A small network was shown many inputs. Here are its activations along a few directions, one row for each input.
In each table, some parts of the input vary, and every possible input appears once, in random order.
A made-up example of a description, with smaller parts first: line(4) and (point or line(11) or (values(3) and ring(5))).
Shared parts are said once, and a part with two or three values counts as separate values.
In the rows, zero is written as 128.

Other details of the inputs vary at random and push rows far along two fixed directions, the same in every table; ignore that.
To show where, the next rows are all for the same input, with only those details redrawn:
[229  88  98 101 137 178 128  99 150 124  92 158]
[166 146 192 146 147 133 122 122 138 122 130 166]
[105 147 171 133 127 105 115 137 123 128 152 127]
[161 149 193 146 147 131 125 121 133 123 132 163]
[164 149 192 149 147 133 125 123 135 123 132 162]
[110 148 175 133 129 108 116 134 125 127 145 133]
[156 113 123 107 124 139 122 119 135 128 116 136]
[205  88  94  99 131 169 126 106 148 127  97 147]

Rows:
r1: [106 129 143 117 120 111 118 134 121 132 140 117]
r2: [ 94 150 155 144 134  79 123 151 128 136 118 124]
r3: [103  89  68 116 108 149 141 129 127 140 123  96]
r4: [141 108 112 103 122 130 124 125 134 130 114 120]
r5: [160  98  55 115 117 163 127 124 142 133 111 116]
r6: [213  91  77 100 139 186 138  87 131 116 103 162]
r7: [143 112 113 102 124 115 129 126 140 124 107 125]
r8: [125 112 113 109 122 132 130 129 133 121 122 113]
r9: [ 93 141 134 113 129 103 130 132 114 125 138 124]
r10: [141 148 176 178 142 143 138 121 120 137 136 146]
r11: [ 61 125  76 131  98 123 125 153 118 140 146  75]
r12: [ 72 140 120 125 125 104 127 128  99 139 147 118]
r13: [ 91 154 148 178 121 131 131 147 128 137 162 118]
r14: [161 162 170 161 169 109 142 127 132 122 104 181]
r15: [106  89  57 103 111 140 130 125 123 135 117  91]
r16: [126  92  69  97 111 137 124 118 121 147 112 102]
r17: [ 17 142 116 128 108  89 131 144  89 144 164  98]
r18: [132 113 116 109 124 136 126 126 135 122 126 119]
r19: [161 153 182 144 158 131 133 117 124 117 134 177]
r20: [161 146 177 191 151 160 148 119 130 125 132 151]
r21: [ 97 152 164 135 128  89 132 140 128 113 137 120]
r22: [102 128  97 109 111 119 117 143 132 125 139  96]
r23: [181 102  81 102 122 163 120 122 156 122 112 129]
r24: [ 96 147 167 135 120 115 120 128 110 128 149 121]
r25: [ 51 140 115 138 116 106 136 139  92 142 151 106]
r26: [165 155 182 175 163 119 141 133 146 118 105 162]
r27: [116 125 100  93 126 102 133 123 122 119 119 130]
r28: [121 114 113 111 118 140 128 118 118 120 133 110]
r29: [112 127  95 107 113 108 122 142 143 120 125 107]
r30: [175 159 180 171 144 157 127 120 138 109 144 157]
r31: [118  87  71 110 109 150 134 123 123 150 117 110]
r32: [ 82 166 141 155 130  81 119 165 136 128 135 111]
The inputs of r14 and r2 match in every part but one. If r6 is changed in the same way as r14 into r2, which row does it become?
> r24
What do these inputs look like to the network?
> line(4) and line(8)
Which other rows does r22 become when the line(4) part takes its other values? List them by row number.
> r4, r8, r9
Which other rows does r27 become when the line(4) part takes its other values? List them by row number.
> r7, r21, r29

Rows:
r33: [137 116 103 103 126 129 132 121 125 132 115 134]
r34: [ 72 113  91  88 101 104 120 133 109 142 133  91]
r35: [167 113 122 136 133 164 138 112 136 123 123 141]
r36: [ 86 179 221 156 132  84 115 148 117 122 167 131]
r37: [163 151 164 174 144 151 132 124 135 124 133 152]
r38: [131 106  81  83 121 118 124 128 134 123 108 114]
r39: [112 102  79  86 112 123 125 124 124 135 117 112]
r40: [ 87 123 110  92 109  98 114 141 128 128 135 101]
r41: [ 96 129 116 137 117 125 124 134 120 132 143 113]
r42: [ 66 118 110  95 104 102 119 137 109 142 141  93]
r43: [133 128 124 107 128 116 122 130 136 121 121 129]
r44: [151 151 176 171 139 146 137 122 127 120 141 152]
r45: [ 85 179 189 176 143  83 130 150 126 127 146 132]
r46: [184 119 140 145 148 174 132 108 138 123 122 157]
r47: [121 114 111 126 121 141 133 125 124 132 135 119]
r48: [105 127 114 131 117 128 128 129 117 133 141 107]
r49: [148 126 112 147 136 133 134 141 145 132 109 132]
r50: [189 107 104 137 137 176 135 112 140 126 108 144]
r51: [137 138 148 156 142 125 139 128 132 127 116 148]
r52: [188 106  98 109 145 149 138 108 134 123  95 154]
r53: [130 142 173 132 131 118 118 131 131 121 137 132]
What do these inputs look like to the network?
> values(3) or line(8) or (values(2) and line(5))
Which other rows does r36 become when the values(2) part takes its other values? List them by row number.
> r34

Rows:
r54: [229 138 130 140 155 155 116 118 160 127 111 188]
r55: [167 117 148 142 136 147 157 111 131 107 122 158]
r56: [213 136 113 111 145 151 122 110 148 105 110 171]
r57: [198 137 193 173 173 128 134 130 157 125  94 176]
r58: [159 103  42  81 115 137 114 132 138 145 100 132]
r59: [155 105  81  73 125 124 125 130 154 104 102 107]
r60: [ 94 140 121 124 125  85 127 127 107 135 124 125]
r61: [238 119 113 135 164 202 131 104 147 115 119 182]
r62: [105 140 120 136 133  98 127 137 112 164 112 136]
r63: [ 91 136 122 156 107 130 115 156 130 141 150  92]
r64: [241 104 129 143 151 191 145 109 171 117 111 188]
r65: [118  91  64  76 101 137 142 123 135 111 129 105]
r66: [155  96  57 109 103 168 122 118 149 116 118  93]
r67: [111 160 177 137 142  91 115 156 150 120 137 127]
r68: [ 90 127 127 169 117 131 129 148 122 156 130  95]
r69: [ 87 129 133 121 128  79 121 155 135 134 123 107]
r70: [ 93 154 164 167 150 124 134 126 102 148 152 141]
r71: [107 127 101 115 126  98 134 122 106 139 106 124]
r72: [155  93  74  87 125 130 120 135 158 127  89 118]
r73: [121 128 101 120 133 142 120 125 124 130 149 128]
r74: [147 104  61 118 106 165 114 139 153 137 127  94]
r75: [142  96 165  69 116 109  99 117 135 138 114 111]
r76: [ 81 145 127 120 124 123 127 122  97 109 155 117]
r77: [114  94  60  96 126 151 148 100 101 136 105 113]
r78: [105 161 165 169 114 135 126 140 125 112 148 112]
r79: [117 117 101 155 112 143 121 137 137 146 132 100]
r80: [ 81 106 180  84  89 113 114 123 108 147 157 109]
r81: [ 80 131 126 155 106 119 133 142 109 131 139  85]
r82: [113 148 177 138 144  83 129 137 132 105 123 125]
r83: [ 93 145 111 125 121  89 113 141 120 153 133 129]
r84: [ 58 141 168 158 127 103 148 145 107 153 143 126]
r85: [179 113 152 150 141 155 164 104 133 116 108 163]
r86: [ 73 123 134 139 116 106 145 143 117 151 141 117]
r87: [105 154 169 171 158 134 141 118 102 149 140 152]
r88: [108 157 162 156 142 135 127 129 111 128 157 150]
r89: [119 132 107 145 110 146 115 141 149 139 141 100]
r90: [120  76  69  96 110 142 161 108 121 132  97 112]
r91: [173 141 183 155 143 150 152 118 133  95 136 170]
r92: [ 93 120 131 137 118 118 141 137 128 139 141 132]
r93: [118 155 130 119 126 100 118 128 120 116 131 139]
r94: [107 140 139 105 129  91 121 141 142 103 129 107]
r95: [215 129 230 137 158 184 107  83 111 127 141 188]
r96: [223 142 186 170 162 176 144 120 160 110 135 200]
r97: [122 132 204 145 105 140  99 123 117 147 165 106]
r98: [100 154 130 124 126  84 123 127 109 125 135 128]
r99: [118 104  48  71 115 152 125 117 115 109 135 105]
r100: [ 70 130 122 164 109 120 123 153 122 156 140  88]
r101: [109  95  49  85 116 146 136 103 108 121 121 108]
r102: [ 93 131 147 122 132  80 131 142 123 117 114 107]
r103: [185 136 187 169 173 126 139 132 149 133  89 167]
r104: [138 113  43  72 112 128 108 141 140 143 120 119]
r105: [157 100  88  82 126 125 129 123 149 105  89 116]
r106: [103 155 166 180 119 128 130 134 121 117 149 111]
r107: [107 166 163 161 140  91 122 142 115 154 130 155]
r108: [101 126 148 125 140  86 137 138 121 120 103 110]
r109: [100 140 139 116 117 116 138 139 123 104 161 116]
r110: [ 83 135 116 135 130 124 128 124 107 143 150 124]
r111: [125 172 178 174 127 139 120 140 136 106 162 119]
r112: [138 125 166  81 111 110  92 112 112 155 134 134]
r113: [118 120 111 128 138 142 141 103 102 123 126 130]
r114: [185  93  54  84 131 187 134  95 132 104 113 138]
r115: [102 154 178 190 130 128 141 136 111 131 137 110]
r116: [123 174 160 134 137  96 115 130 127 110 149 147]
r117: [111 133 121 104 126  99 113 154 151 124 126 108]
r118: [142  80  59  95 107 157 136 126 145 132 111 128]
What do these inputs look like to the network?
> values(5) and (point or (values(2) and line(6)))
The inputs of r109 and r99 match in every part but the values(5) part. If r92 is changed in the same way as r109 into r99, which row does it become?
> r110
The inputs of r75 and r80 match in every part but the values(5) part. If r82 is changed in the same way as r75 into r80, which row does it become?
> r55
Which other rows does r89 become when the values(2) part takes its other values? List them by row number.
> r66
Which other rows does r102 become when the values(5) part takes its other values? List them by row number.
> r60, r81, r85, r113
Which other rows does r81 become when the values(2) part takes its other values? List them by row number.
> r100

Rows:
r119: [130 134 136 155 136 148 140 120 117 132 137 139]
r120: [141  96  78  54 121 110 119 116 128 126  99 123]
r121: [173 137 167 146 140 145 123 125 147 115 131 150]
r122: [186 113 149 131 134 177 127 100 129 124 132 153]
r123: [110 134 121 163 133 136 143 128 117 139 132 127]
r124: [ 82 160 156 156 125 100 126 151 124 129 149 114]
r125: [ 98 154 175 100 142  58 120 137 119 122 122 140]
r126: [ 71 150 147 137 114  97 119 150 122 127 153 101]
r127: [151 141 141 165 143 134 133 138 143 125 119 141]
r128: [ 53 157 153 169 125 107 136 145 101 138 157 113]
r129: [217 110 140 139 145 193 136  93 139 121 119 171]
r130: [113  65  14  68  92 159 133 113 117 141 113  86]
r131: [178 122 106 154 142 152 138 128 153 129 101 142]
r132: [ 92 106  69  54 107  79 114 143 132 130 107  97]
r133: [124 141 168 130 121 125 113 133 132 122 148 123]
What do these inputs look like to the network?
> values(3) or (values(2) and line(6))
Which other rows does r127 become when the values(2) part takes its other values? List them by row number.
> r128
